cols: P L J E K Y V H
[ 12.4 -12.0  -5.2  53.5  -1.5  18.3 -36.1   2.5] -> Vemub
[ -2.7 -27.1  46.9   0.0 -80.3 -21.0 -85.8 -26.6] -> Vas
[-33.7  21.1  54.0  -9.5  -6.6  25.6  12.1 -33.7] -> sunam
[ 29.5  48.1  74.9  -5.1  -8.7  -0.6  37.7 -16.5] -> demuz
[ 26.6  57.9  65.9   5.6 -11.8  -5.9  26.9   4.6] -> ded
[ 43.8 -14.5 -14.0 -20.7   5.2   2.5 -12.6  39.2] -> miv
[-13.8  -4.1 -36.2 -30.8  19.7 -35.2  15.6  30.1] -> zipu
down: [-26.6 -33.7 -16.5] | H
again sunam:  | [-33.7]

cols: Z Q M C A B R
[ 25.1 -73.6   9.7 -45.7 -59.3  75.0   9.2] = miv
[-58.5  -2.4  13.2  -9.4  -2.4  47.2  -2.4] = zipu
[-27.9  13.3  -5.8  23.6  36.8 -12.8 -69.3] = lupet
[ 58.5  41.1  65.9  12.8 -22.6   4.5 -15.2] = Kir
[ -6.2  44.4   6.1  77.9  21.1 -73.4 -62.9] = sunam
[ 16.0  11.0  13.1  11.0 -13.8 -24.3 -46.1] = Vemub
again Vemub:  | [11.0]
down: [77.9 11.0] | C
again zipu:  | [-2.4]
q: [ 58.5  41.1  65.9  12.8 -22.6   4.5 -15.2] | Kir
q: [-27.9  13.3  -5.8  23.6  36.8 -12.8 -69.3] | lupet
q: [-58.5  -2.4  13.2  -9.4  -2.4  47.2  -2.4] | zipu

cols: U T G X D S W F N
[-15.7  55.1  25.6 -56.0 -36.9  25.1 -34.8 -25.2 -25.2] -> demuz
[-13.2  77.9 -10.4 -27.6 -36.5 -21.2   0.3 -25.0  35.7] -> mev
[-33.8  55.1  25.6 -56.0 -36.9  25.1 -34.8 -25.2 -25.2] -> lupet
[-62.3 -19.4  -8.5  33.9  59.7   5.2  20.7  35.1  -9.2] -> ded
[-22.2  48.8 -43.7 -22.2  68.7 -35.2  -2.2 -18.0  -8.1] -> Kir
[ 37.6 -11.1 -25.1  28.2  34.8  50.5  19.8  63.7 -20.3] -> Vas
[ -3.0  48.8 -43.7 -22.2  68.7 -35.2  -2.2 -18.0  27.8] -> Vemub
again lupet:  | [-25.2]
down: [ -8.5 -43.7 -25.1 -43.7] | G
down: [-36.9  59.7  68.7] | D
down: [-25.2  35.1 -18.0  63.7 -18.0] | F
down: [-56.0 -27.6 -56.0] | X
down: [25.6 -8.5] | G
again Kir:  | [-22.2]

cols: zun sizi ral Dazip tudaf Pavo pap
[  4.7 -13.6  34.9  16.6 -41.8  -2.8 -41.8] = Kir
[ 29.5  29.5  83.2  20.0 -70.1  29.5 -38.6] = ded
[  3.6  35.9 -20.9 -27.7  15.6 -37.8  40.7] = mev
[-12.9  -3.0  26.0  11.3 -29.8 -12.9 -12.9] = bovo
[ 16.5  16.5  18.2   7.7 -11.0 -16.7  -0.9] = sunam
again bovo:  | [-12.9]
again Kir:  | [-41.8]
down: [ 29.5   3.6 -12.9] | zun
again ded:  | [29.5]
down: [-37.8 -12.9 -16.7] | Pavo
again sunam:  | [16.5]
q: [ 16.5  16.5  18.2   7.7 -11.0 -16.7  -0.9] | sunam

cols: Rit dolip deber Gavu Nol ronor
[35.5  8.2 40.1 10.0  1.2 10.0] -> demuz
[-46.2 -15.3  14.4 -68.7  35.6  29.1] -> Vemub
[ 52.6   1.3  45.4 -32.3  18.4  31.6] -> miv
[ 35.5   8.2  40.1 -23.4   1.2  10.0] -> Kir
[ 28.9   8.0  42.5 -25.5   4.4  14.4] -> sunam
[ 46.8 -17.1  42.5 -84.2  -0.8  34.8] -> ded
[ 41.0 -15.3  14.4 -68.7  35.6  29.1] -> zipu
q: [ 52.6   1.3  45.4 -32.3  18.4  31.6] | miv
down: [ 10.0 -68.7 -32.3 -23.4] | Gavu
again demuz:  | [10.0]
q: [ 46.8 -17.1  42.5 -84.2  -0.8  34.8] | ded
down: [46.8 41.0] | Rit

cols: Fad Lile kibi Pafef Zazok bev Vado
[ 46.6  12.9 -20.2  14.9 -13.4 -28.7 -57.4] : mev
[ 14.8   2.6 -22.9 -29.2 -37.2   8.7  12.0] : bovo
[ 45.4   3.5  45.4  45.4 -48.2  -1.5 -56.8] : lupet
[ 25.9  -4.2 -43.7 -14.4  25.9   1.0  -8.6] : Kir
[ 37.3   8.1  21.5 -19.1 -60.8  -5.4 -57.9] : zipu
[-36.1 -59.9  64.9  31.6 -36.2  46.8  12.6] : Vemub
[ 14.4  65.9 -56.0 -29.3  68.2 -51.5   8.0] : ded
[-55.6  25.2 -20.1 -50.7  43.9 -23.2  64.9] : sunam
[-39.8  15.7 -19.0 -59.6   8.4  -7.7  57.6] : demuz
[-22.2 -18.2 -32.9   4.7  20.9   9.5  38.4] : kek
[-50.7  20.9 -59.0 -59.0  24.0 -59.0  57.6] : Vas
[ 14.8  12.1 -22.9  12.1  12.1 -18.8  12.1] : miv
again Vas:  | [-59.0]
again Kir:  | [25.9]
again lupet:  | [45.4]
again miv:  | [12.1]

cols: Gesez risi Tetin Girud vevob
[-27.4  68.1 -70.2  78.8  17.8]  demuz
[-11.5 -11.5 -27.8 -11.5  -8.9]  zipu
[-30.0 -45.7  21.6 -34.7 -53.4]  bovo
[ 50.4 -35.8  36.5 -55.8  20.1]  mev
[-12.5  29.7 -40.8  30.3  10.6]  ded
[-39.5  30.2 -63.4  50.8 -10.9]  Kir
[-20.0  74.8 -66.0  75.8  19.6]  lupet
[-18.7  45.3 -53.4  51.3  12.7]  sunam
down: [ 68.1 -11.5 -45.7 -35.8  29.7] | risi
down: [-53.4  20.1  10.6 -10.9  19.6  12.7] | vevob
down: [ 10.6 -10.9] | vevob
again zipu:  | [-11.5]

cols: pumep tuni kabu sezov Kifo Gavo Razof
[ 33.2 -16.8   2.2 -19.5 -47.9 -20.2  -8.4] : mev
[ 15.2  -8.8   5.1  -6.8 -17.9 -10.7  -6.4] : Kir
[ -7.9  -7.9 -11.7  -0.4  -7.9  -4.0  -3.3] : Vemub
[ -4.9  23.2 -26.9 -23.6 -10.4  -1.9   7.1] : ded
[-40.6 -28.2 -34.4  40.2  89.1  -2.5 -28.2] : demuz
[ 20.1   4.0   1.3 -21.6 -28.7  -4.0   8.4] : zipu
[-0.8  5.7  4.5  7.9 -8.0  0.6  2.4] : Vas
[ -4.6  12.6 -12.0  -8.5  -7.8  -1.3   3.4] : lupet
[ 27.6 -15.2   2.9 -14.8 -38.4 -17.8  -8.4] : kek
[ 15.4   1.2  -0.9 -15.8 -19.2  -4.2   6.0] : sunam
[-3.0  0.4  6.4 11.4 -5.1  1.0 -0.9] : bovo
again Vemub:  | [-7.9]
again demuz:  | [-28.2]
q: [ -4.9  23.2 -26.9 -23.6 -10.4  -1.9   7.1] | ded

cols: zipe mag sosif dok
[-13.8  65.2  46.3 -62.2] -> lupet
[ 29.9 -13.8 -15.5  31.3] -> demuz
[-63.6  -1.9  13.6 -11.6] -> Vas
[-19.2  46.5  -5.9 -13.4] -> bovo
[ 28.2  28.2 -15.5  28.2] -> ded
[ 26.6 -65.0 -49.7  64.4] -> Kir
down: [-63.6 -19.2] | zipe
down: [ 46.5  28.2 -65.0] | mag
down: [ 65.2 -13.8  -1.9  46.5] | mag
q: [ 26.6 -65.0 -49.7  64.4] | Kir
again ded:  | [28.2]
q: [-63.6  -1.9  13.6 -11.6] | Vas

cols: dedad fira nuzo Zamuf Mukat zako nozi madav dopo
[ 93.9  -7.3   5.8  22.6  22.6  33.8  22.6 -36.3  22.6] : bovo
[-35.8 -28.2  -5.1  27.0 -41.4  63.1  27.0  27.0 -39.7] : sunam
[-86.7  33.5 -26.5 -37.7  32.0   8.6 -27.4  47.1   0.6] : demuz
[-84.1  34.2 -22.3 -33.1  44.4  -5.3 -26.9  44.4 -11.3] : mev
again sunam:  | [27.0]
again mev:  | [44.4]
again bovo:  | [22.6]
down: [-26.5 -22.3] | nuzo
q: [ 93.9  -7.3   5.8  22.6  22.6  33.8  22.6 -36.3  22.6] | bovo
q: [-84.1  34.2 -22.3 -33.1  44.4  -5.3 -26.9  44.4 -11.3] | mev

cols: vur dila nomo Remov dasus bado rubi Ruve Bir
[ 19.0  19.4 -23.4  31.0  31.0 -18.9  31.0  -3.4 -24.9] = bovo
[ 19.0  21.1 -45.1 -70.1  22.8 -19.4  46.4 -18.5 -12.0] = miv
[-14.3   2.1  13.8  56.2 -42.1  32.4 -19.3  -3.0  32.1] = kek
[ 15.6  21.1 -45.1 -70.1  22.8 -19.4  46.4  22.8 -12.0] = lupet
again lupet:  | [22.8]
again bovo:  | [31.0]

cols: Zozef kiz Memip Tofa
[ 14.6  53.6  78.6 -76.9] = miv
[-19.3   9.4  43.3 -57.8] = kek
[ 19.1 -76.8 -32.3  71.0] = Vas
[ -2.5 -18.3  13.7 -37.9] = zipu
[ 41.6 -64.4 -67.9  73.5] = mev
[-47.4  65.6  42.7 -54.0] = demuz
[-28.1 -66.4  -8.5  47.1] = ded
[-33.5 -68.0 -54.0  87.7] = bovo
[ 66.3  58.7  36.0 -64.7] = sunam
down: [ 65.6 -66.4] | kiz
down: [ 14.6 -19.3  19.1  -2.5] | Zozef
q: [ 66.3  58.7  36.0 -64.7] | sunam

